A small network was shown many inputs. Here are its activations along a few directions, one row for each input.
Each table varies a few parts of the input and shows all the possible inputs, shuffled.
A made-up example of a description, with smaller parts first: one of 4 places along a line, together with either a single point or one of 11 places along a line or (one of 3 separate values, together with one of 5 places around a ring).
Shared parts are said once, and a part with two or three values counts as separate values.
In the rows, 128 means zero.

Other details of the inputs vary at random and push rows far along three fixed directions, the same in every table; ignore that.

Rows:
row 1: 166  140  121  177  117  123  116  119  124  145  108  122
row 2: 126  131  137  105  125  135  123  132  138  127  144  137
row 3: 134  116  125  131  125  128  127  120  118  142  141  139
row 4: 159  133  119  167  119  139  139  106  100  151  134  128
row 5: 141  127  125  129  122  132  128  124  126  140  134  130
row 6: 155  135  134  156  129  126  122  123  120  139  122  122
row 7: 127  130  149  112  131  130  105  128  141  124  121  127
row 8: 138  136  118  147  124  130  139  130  132  130  129  129
row 9: 143  125  120  145  129  128  137  116  100  140  150  146
row 10: 134  128  146  127  124  135  116  123  127  131  129  135
row 11: 130  123  137  118  129  136  119  122  130  124  123  128
row 12: 127  132  141  103  121  128  108  137  148  124  131  132
row 13: 135  125  151  103  125  123  120  131  142  118  131  137
row 14: 128  130  131  115  121  134  125  132  131  129  137  127
row 15: 120  129  145  110  122  123  132  126  129  126  134  133
row 16: 131  131  121  138  119  130  132  127  124  136  138  127
row 17: 129  130  143  122  123  131  109  126  134  123  123  130
row 18: 90  116  105  115  146  128  133  137  144  112  113  105
row 19: 120  120  138  107  123  123  107  131  142  129  133  132
row 20: 105  130  104  144  137  127  160  136  131  107  118  103
row 21: 136  129  137  124  117  131  131  130  128  129  144  141
row 22: 140  129  124  130  132  126  126  118  114  135  144  145
row 23: 127  118  134  109  124  123  104  133  145  129  122  126
row 24: 125  121  140  107  124  132  119  132  133  132  138  133
row 25: 130  124  130  117  130  126  120  123  116  126  143  143
row 26: 94  127  101  140  141  136  181  125  114  110  142  109
row 27: 134  134  132  124  120  128  126  131  137  126  133  132
row 28: 129  127  143  103  126  130  119  138  146  121  130  137
row 29: 129  127  139  102  125  131  113  137  144  125  129  130
row 30: 160  140  135  164  120  119  105  128  128  137  109  122
row 31: 142  130  119  137  133  132  143  115  101  138  145  143
row 32: 101  127  104  134  144  136  164  123  100  120  143  125
row 33: 132  125  135  110  130  129  126  122  111  126  141  142
row 34: 147  141  107  185  130  114  117  138  136  126  86  99
row 35: 161  131  125  159  121  138  135  108  105  149  133  131
row 36: 135  126  119  139  127  131  136  116  121  145  147  136
row 37: 138  120  122  145  123  131  139  112  106  151  154  145
row 38: 133  130  134  122  121  131  151  113  97  142  148  144
row 39: 125  120  139  99  138  122  106  133  136  119  129  139
row 40: 135  136  99  181  138  123  133  136  131  122  88  92
row 41: 124  127  141  112  127  125  135  127  131  128  127  131
row 42: 134  131  131  137  120  116  128  135  137  128  107  122
row 43: 77  132  108  116  144  133  166  131  117  112  124  111
row 44: 126  131  143  113  125  126  136  124  129  132  135  137
row 45: 113  134  128  133  143  120  113  143  148  110  97  100
row 46: 84  118  99  120  148  129  136  143  149  109  106  95
row 47: 119  117  134  118  128  126  120  129  134  134  139  135
row 48: 147  134  127  151  121  129  120  119  124  134  120  128
row 49: 134  120  117  132  125  132  134  115  113  143  143  132
row 50: 128  129  137  126  122  133  160  112  103  142  158  141
row 51: 128  125  152  112  128  134  104  130  137  124  118  128
row 52: 133  132  130  131  124  128  146  121  121  126  145  133
row 53: 142  123  122  129  132  133  138  111  101  138  151  144
row 54: 104  127  108  141  137  132  171  129  119  112  133  111
row 55: 129  131  141  110  117  129  113  136  139  126  139  135
row 56: 143  133  114  147  124  135  141  129  124  139  134  129
row 57: 140  133  151  133  128  131  118  121  119  137  135  130
row 58: 127  127  145  108  122  124  130  129  121  133  130  143
row 59: 76  120  102  119  145  126  134  143  145  105  112  101
row 60: 125  129  146  107  122  127  134  124  115  136  141  148
row 61: 82  122  102  117  146  127  135  137  144  109  115  103
row 62: 136  129  137  118  123  113  90  157  175  111  86  119
row 63: 142  133  119  146  118  132  144  123  118  135  138  129
row 64: 121  132  132  124  125  134  160  111  106  137  153  136
row 65: 127  134  137  120  121  117  119  135  132  128  113  135
row 66: 103  131  108  138  139  130  163  133  130  110  128  111
row 67: 136  131  121  138  124  130  130  127  131  138  135  130
row 68: 127  126  138  113  122  131  126  136  137  122  132  132
row 69: 100  123  84  156  146  136  168  125  119  129  131  106
row 70: 90  128  109  116  145  129  143  135  120  105  127  118
row 71: 123  123  140  102  130  127  108  140  151  125  123  129
row 72: 127  117  133  111  134  125  117  129  122  122  134  139
row 73: 126  130  131  115  124  128  117  131  140  129  132  127
row 74: 133  130  126  142  122  130  159  117  107  140  141  133
row 75: 152  135  123  161  123  130  127  116  120  140  124  130
row 76: 126  127  149  103  127  121  121  135  145  125  119  133
row 77: 87  130  98  137  140  138  161  143  130  111  128  104
row 78: 163  138  128  180  117  128  119  120  121  149  113  128
row 79: 133  125  142  118  130  130  106  131  143  122  113  127
row 80: 135  130  132  123  125  133  153  111  98  145  149  144
row 81: 127  130  135  108  134  121  109  133  135  119  122  137
row 82: 129  123  135  111  123  127  114  121  134  137  142  136
row 83: 111  131  119  139  141  124  118  144  143  106  91  94
row 84: 126  130  130  112  133  125  121  126  121  121  133  138
row 85: 130  123  136  112  131  120  110  136  131  118  119  137
row 86: 124  114  139  109  126  124  105  136  144  130  125  131
row 87: 160  141  125  180  115  105  75  151  170  125  56  106
row 88: 99  126  100  129  149  130  149  134  120  109  116  111
row 89: 134  126  132  119  120  132  122  126  127  136  137  129
row 90: 139  126  131  135  123  132  116  125  129  126  114  125
row 91: 140  129  116  138  130  130  136  113  103  136  148  142
row 92: 137  126  117  143  127  128  134  114  119  146  144  139
row 93: 131  133  144  110  123  126  128  124  122  137  133  146
row 94: 122  117  131  112  134  126  117  127  137  132  133  135
row 95: 88  126  93  147  141  134  159  141  129  117  121  99
row 96: 117  126  151  109  138  128  106  137  140  114  115  117
row 97: 138  130  130  134  127  131  151  122  120  130  144  136
row 98: 132  120  133  110  131  124  110  129  126  122  129  137
row 99: 130  131  143  113  117  126  116  135  142  121  134  136
row 100: 129  127  142  114  122  121  124  130  137  116  134  133
row 101: 128  123  145  114  128  136  113  127  132  122  123  131
row 102: 131  129  146  106  126  124  125  129  127  134  127  144
row 103: 191  141  107  218  115  110  98  138  146  147  65  110
row 104: 128  126  139  108  122  135  123  134  131  128  141  134
Description of these inputs: one of 8 places around a ring, together with either one of 3 separate values or one of 10 places around a ring.
Question: Changing only the place on the ring of 8 turns row 91 into row 22. The same change can be made to row 27. Which row results?
Answer: row 8
Question: Changing only the place on the ring of 8 turns row 96 into row 34. The same change can be made to row 86. Which row results?
Answer: row 82
Question: Which other rows does row 54 become when the place on the ring of 10 takes its other values? List them by row number.
Answer: row 3, row 24, row 58, row 68, row 72, row 74, row 85, row 86, row 104
Question: A walk changes only the place on the ring of 10. It starts at row 39 and steps to row 31. List the rest of the walk in order.
Answer: row 102, row 76, row 97, row 28, row 56, row 71, row 69, row 94
Question: Which other rows does row 34 become when the choice among 3 separate values takes its other values? List them by row number.
Answer: row 1, row 48
Question: Which other rows does row 101 become when the place on the ring of 8 takes its other values? List them by row number.
Answer: row 10, row 11, row 17, row 48, row 75, row 79, row 90
Question: A walk changes only the place on the ring of 8. It starts at row 35 and steps to row 103. List the rest of the walk in order.
Answer: row 7, row 1, row 87, row 78, row 51, row 4

Rows:
row 105: 145  130  130  137  121  120  117  130  127  132  123  137
row 106: 138  135  152  123  125  139  119  118  118  133  130  128
row 107: 153  131  127  150  121  124  118  120  120  143  124  134
row 108: 79  121  99  117  146  149  174  121  110  118  158  114
row 109: 85  124  109  118  157  150  168  116  101  109  145  109
row 110: 146  133  146  141  125  135  121  112  114  138  136  129
row 111: 140  130  130  133  120  122  125  129  126  133  128  138
row 112: 99  112  193  20  133  128  79  136  160  108  139  149
row 113: 153  131  131  138  114  117  124  130  133  138  124  139
row 114: 102  131  99  153  138  98  104  179  191  90  39  84
row 115: 150  130  126  148  125  125  115  122  120  141  126  133
row 116: 149  127  129  141  119  125  124  124  126  142  128  135
row 117: 138  124  130  127  122  129  127  124  126  138  140  138
row 118: 154  132  120  147  113  124  134  125  124  143  142  142
row 119: 88  127  100  126  142  134  169  134  125  113  137  111
Question: What is each input in this table made of?
Answer: either one of 3 separate values or (one of 2 separate values, together with one of 6 places along a line)
Question: Which other rows does row 107 become when the choice among 2 separate values takes its other values? List them by row number.
Answer: row 111
